A small network was shown many inputs. Here are its activations along a few directions, one row for each input.
Each table varies a few parts of the input and shows all the possible inputs, shuffled.
A made-up example of a description, with smaller parts first: one of 2 separate values, together with either a single point or one of 11 places around a ring or (one of 5 places around a ring, together with one of 6 places along a line).
Shared parts are said once, and a part with two or three values counts as separate values.

Other details of the inputs shift rows strongly along three fixed directions, in all tables alike. That doesn't count.

A family of inputs:
row 1: [ 0  6 -8  3 -1  5  0 -5  1 -1 -6 11  0 -3]
row 2: [-2  7 -8 -1 -8  4  0 -3 -4 -1 -6  4  5 -5]
row 3: [-11   4  -4  -7  -9   1   0   0  -1   4  -2  -5 -10  -1]
row 4: [  6   3   3  -1 -15   4   4  -9   2   3  -2  -5  -3   0]
row 5: [  4   0  -5   7  -5   2 -16  -1   4  -1  -2   1  -8  -8]
row 6: [ -4  -4 -10  -2   3  -2   0  -3   6   5   1  -2  -5   6]
row 7: [  1  40  14 -21  48 -11  -5 -22  -7  -8  21 -35   9  15]
row 8: [ 4  4  3  6 -2  2  4  9  6 -4  4  1 -9 -5]
row 9: [-8  5 -4  3  4 -2 -3  0  1 -3 -5 14  2 -3]
row 10: [ -1   1   2  -4 -15  -2   3  -1   0  -3   3  -6 -10  -4]
row 11: [ -2 -10   4   8  -3  -1   4  12   7  -1   4   8  -1  -6]
row 12: [  4  -2  -4   4   2   1   0  10  -4   6  -2   5 -11  -4]
row 13: [  1   7 -12  -5 -10  -2  -2   2  -2   0  -5   0  -2  -3]
row 14: [ 15  46  28  -9  40  -1   0 -16  -6 -11  14 -31  11   9]
row 15: [ -5  10 -10  -6  -7  -2   0   4  -3   0  -6   0  -6 -10]
row 16: [  8  -9  27 -61  64   6 -19  15   4   0  32   0  33  27]
row 17: [-6  1  7  8 -8 -3  0 -6  5 -8  1  9 -3  1]
row 18: [  9  45  24 -16  36 -10  -6 -26  -8 -12  24 -32   3  11]
row 19: [  1  -1   1   5 -22   9   2  -7   0   1  -3   3  -2  -4]
row 20: [ -9   1  -5  -2   0  -2   2  -3   4   3  -2   0 -14   1]
row 21: [-7  6 -8  3  0 -6 -1  2  3 -2  1 13 -2 -7]
row 22: [  1   1   4  12 -10   6   4   0  -3  -6  -4  -2   4  -4]
row 23: [ -7 -79 -26  33  37 -45  44  -9   0  -8 -17 -56  26   4]
row 24: [ 11  49  14 -15  50  -5  -5 -24  -4  -8  13 -19   6  10]
row 25: [  7   3   1   6 -14   2   2   6  -1  -2   1  -5  -4  -4]
row 26: [-15   3  -1   5  -2  -1  -3  -5   2  -1  -2  10  -5   3]
row 27: [ 2 -1 -1  4  4 -3  2  9 -2  4  2  7 -5 -8]
row 28: [-16   5  -2   2 -11  -2  -2  -4  -4  -1  -4   5  -2   0]
row 29: [ -2   5  -6  -3 -11   7   0  -7  -1   6  -5  -4  -4   3]
row 30: [  5   3   0   8  -8   5  -3   0 -10   0  -8   4   4  -5]
row 31: [-5  3 -6  5 -2 10  0 -8  3  3 -2  7 -5  5]
row 32: [-8  7 -8 -1 -7 -6 -1  4 -3 -2  0  6  3 -9]
row 33: [  2   1  -5   3 -12   2 -15   0  -2  -1  -2  -6  -3 -10]
row 34: [ 10   3  -4   2 -10  -1  -5   5  -9   5  -4  -2  -5  -4]
row 35: [-1  4 -5  1 -4  8  0 -9  5  7 -4  3 -8  5]
row 36: [-4  4  7 16 -4  0  2  4  5 -7 -3  8 -1 -4]
row 37: [-4  1  4  3 -7 -5  4 -4  5 -2  6  6 -9 -5]
row 38: [ -1 -56 -38  28  39 -41  40 -27  -4  -4 -29 -57  21   7]
row 39: [  7   2   3   3  -8   5   3 -11   8   3  -1   2  -8   2]
row 40: [ 3  2  5 15 -5  9  2 -1  2 -5 -2  8 -1 -3]
row 41: [ -5 -50   8 -41   6  13 -16  33   4   8  10  27  38  16]
row 42: [ 6  2  0 12 -1  5 -3 -1 -4  0 -7 11 -1 -3]
row 43: [ 11   4  -1   7  -2   6  -1   1  -2   9 -10   5  -7   0]
row 44: [  1   0  -1   0  -3  -4   2  10  -8   4   1   0   0 -10]
row 45: [  9   0   2   7 -11   5  -1   7   6   0   2   7  -8  -1]
row 46: [ -7  -1   5   6 -14  -5   2  -6  -1  -8  -2   2   2  -1]
row 47: [-15   1  -7   4  -4  -4   2  -2   3   4  -2   5 -11  -3]
row 48: [-6  5 -6  1 -9  9  1 -7 -3  3 -3  0 -1  3]
row 49: [12  4  4 11 -6  7  4  2  8  3 -5  2 -4  0]
row 50: [-11 -51   8 -45   3  12 -13  34   7  14  19  20  29  19]
row 51: [ -5   5   3   7  -5  -1  -4   6 -10  -1  -7   6   3  -5]
row 52: [  3  -1  -4  -1  -5   1   1  12 -10   6  -3  -2  -6  -6]
row 53: [ 10   5   1   1  -7   6  -2   3  -8   9 -10  -1  -1  -1]
row 54: [ -5  -4   2   1 -12  -8   7  -3   0  -3   3  -3  -2  -6]
row 55: [ 9  3 -5  8 -4  0 -4  4 -4  4 -3  7 -9  0]
row 56: [  3   1   3   7  -8   7   2 -12   4   0   1   6  -5   0]
row 57: [  0   3   3  -2  -9   0   1  -2   6  -2   5   3 -14  -2]
row 58: [  2   6 -12  -1  -3  -1  -2   0   3   0  -4   7  -6  -1]
row 59: [  8 -55  16 -40   0  16  -9  44   8   8  20  14  28  15]
row 60: [-4  5  8 11 -9 -1  1  7 -1 -7 -2  2  4 -5]
row 61: [ 4 -8  1 -1 -9  1 -2 -3  7  3  6  2 -8  4]
row 62: [-3  4  3 11  2  0 -4  4 -4 -1 -6 13 -1 -3]
Description of these inputs: one of 2 separate values, together with either a single point or (one of 5 places around a ring, together with one of 6 places around a ring).
Question: Changing only the choice among 2 separate values turns row 12 into row 52. The same change can be made to row 61. Which row results?
Answer: row 18
Question: Changing only the choice among 2 separate values turns row 7 into row 6. The same change can be made to row 25. Which row results?
Answer: row 45
Question: Change only the choice among 2 separate values in row 13. List by row number the other rows that result.
Answer: row 58
Question: Change only the choice among 2 separate values in row 9. List by row number the other rows that result.
Answer: row 41
Question: Change only the place on the ring of 5 in row 9. List by row number the other rows that result.
Answer: row 17, row 26, row 36, row 62
Question: Change only the place on the ring of 6 in row 3. List by row number the other rows that result.
Answer: row 7, row 28, row 29, row 48, row 50
Question: Start at row 53 and move only the place on the ring of 6, one step at a time. The first step leads to row 34. Which rows follow, in order?
Answer: row 52, row 44, row 51, row 30

A family of inputs:
row 63: [-4 -6  1 -7 16 -5 -4  0  2 -3  4 -5  7  6]
row 64: [ -9  -7 -11   6 -19  -2   7   5   0   3  -6   9 -10  -9]
row 65: [  4 -10  -4  15 -20   6   4   6  -1   2  -8   5  -6 -10]
row 66: [ 12  52  33 -23 -17  27 -27  17  -3   0  19  28  -7  -3]
row 67: [ 0 -7 11 -5 13  1  4 -4  2  1  3 -8  5 12]
row 68: [ 0 -7  7 -2 15 -1  3 -3  6  0 10 -5  5 10]
row 69: [ 1 -5  2 -5 16 -2 -2 -4 -3  1  0 -3 12  7]
row 70: [10 -7  9 -2 13 -3  2 -1  3 -4  6 -5 10  6]
row 71: [ -9  -6 -13   8 -17   1   6   7   3   2 -10   9  -7  -7]
row 72: [ -1  52  26 -28 -16  25 -29   9  -1   0  19  31  -4  -3]
row 73: [ -3  -9 -13   2 -24   1   3  -1   1   6  -6   3 -12  -6]
row 74: [-2 -4 -1 -7 18 -3  3  2 -2  0  3 -2  8  5]
row 75: [-4 -4  2 -9 15 -6  4  2  1 -2  5 -5  9  4]
row 76: [  5  -8  -3  15 -22   2   4  10  -1   4  -9   2  -5  -9]
row 77: [ -5  -8 -14  10 -16   0  -2   4   1   3  -9  10 -10  -7]
row 78: [  6  -5  -2 -11  15  -1  -1  -4  -1   5   1  -8   5   8]
row 79: [-1 -5  1 -5 15 -1 -2 -3 -3 -1  2 -3 12  7]
row 80: [ 1 -6  0 -6 18 -5 -5  0 -1  1  2 -3  6  6]
row 81: [-4 -7  4 -8 11 -5  0 -5 -3 -2  6 -6 10  6]
row 82: [ -8  -7 -11  10 -21   3   2   1   2   1 -11   9  -3  -5]
row 83: [  4  -5  -3 -10  14   0  -1  -4  -1   2   3  -9   6   8]
row 84: [  4  -9  -3  16 -21   5   4   9  -2   3  -9   3  -6 -10]
row 85: [ -3  -7 -13   3 -24   1   3   1   4   5  -8   2  -9  -6]
row 86: [ -3  -7 -15   4 -22   4   3   1   4   5 -10   3  -9  -4]
row 87: [-3 -6  2 -8 15 -7 -4  0  2 -3  6 -6  7  5]
row 88: [ 8 -8  9 -1 15  1  1 -1  2 -4  6 -6 10  3]
row 89: [  4  78  -1  48  15 -27  19 -47 -14 -25 -11 -40 -29 -17]
row 90: [ 9 -8  9 -1 15 -1  2 -2  4 -4  6 -5 10  5]
row 91: [ -8  -9 -11   8 -20  -3  -1   3   1   2  -5   8 -12  -8]
row 92: [ 0 -4  0 -7 18 -4  3  2 -2  2  1 -1  7  5]
Question: Describe the family of inputs behind these rows.
Answer: either one of 2 separate values or one of 8 places around a ring or (one of 4 separate values, together with one of 5 places along a line)
Question: List by row number the other inputs of the same sort as row 68.
Answer: row 67
Question: Start at row 89 and move only the place on the ring of 8, one step at a time. The first step leads to row 66. Which rows follow, in order?
Answer: row 76, row 84, row 65, row 88, row 90, row 70
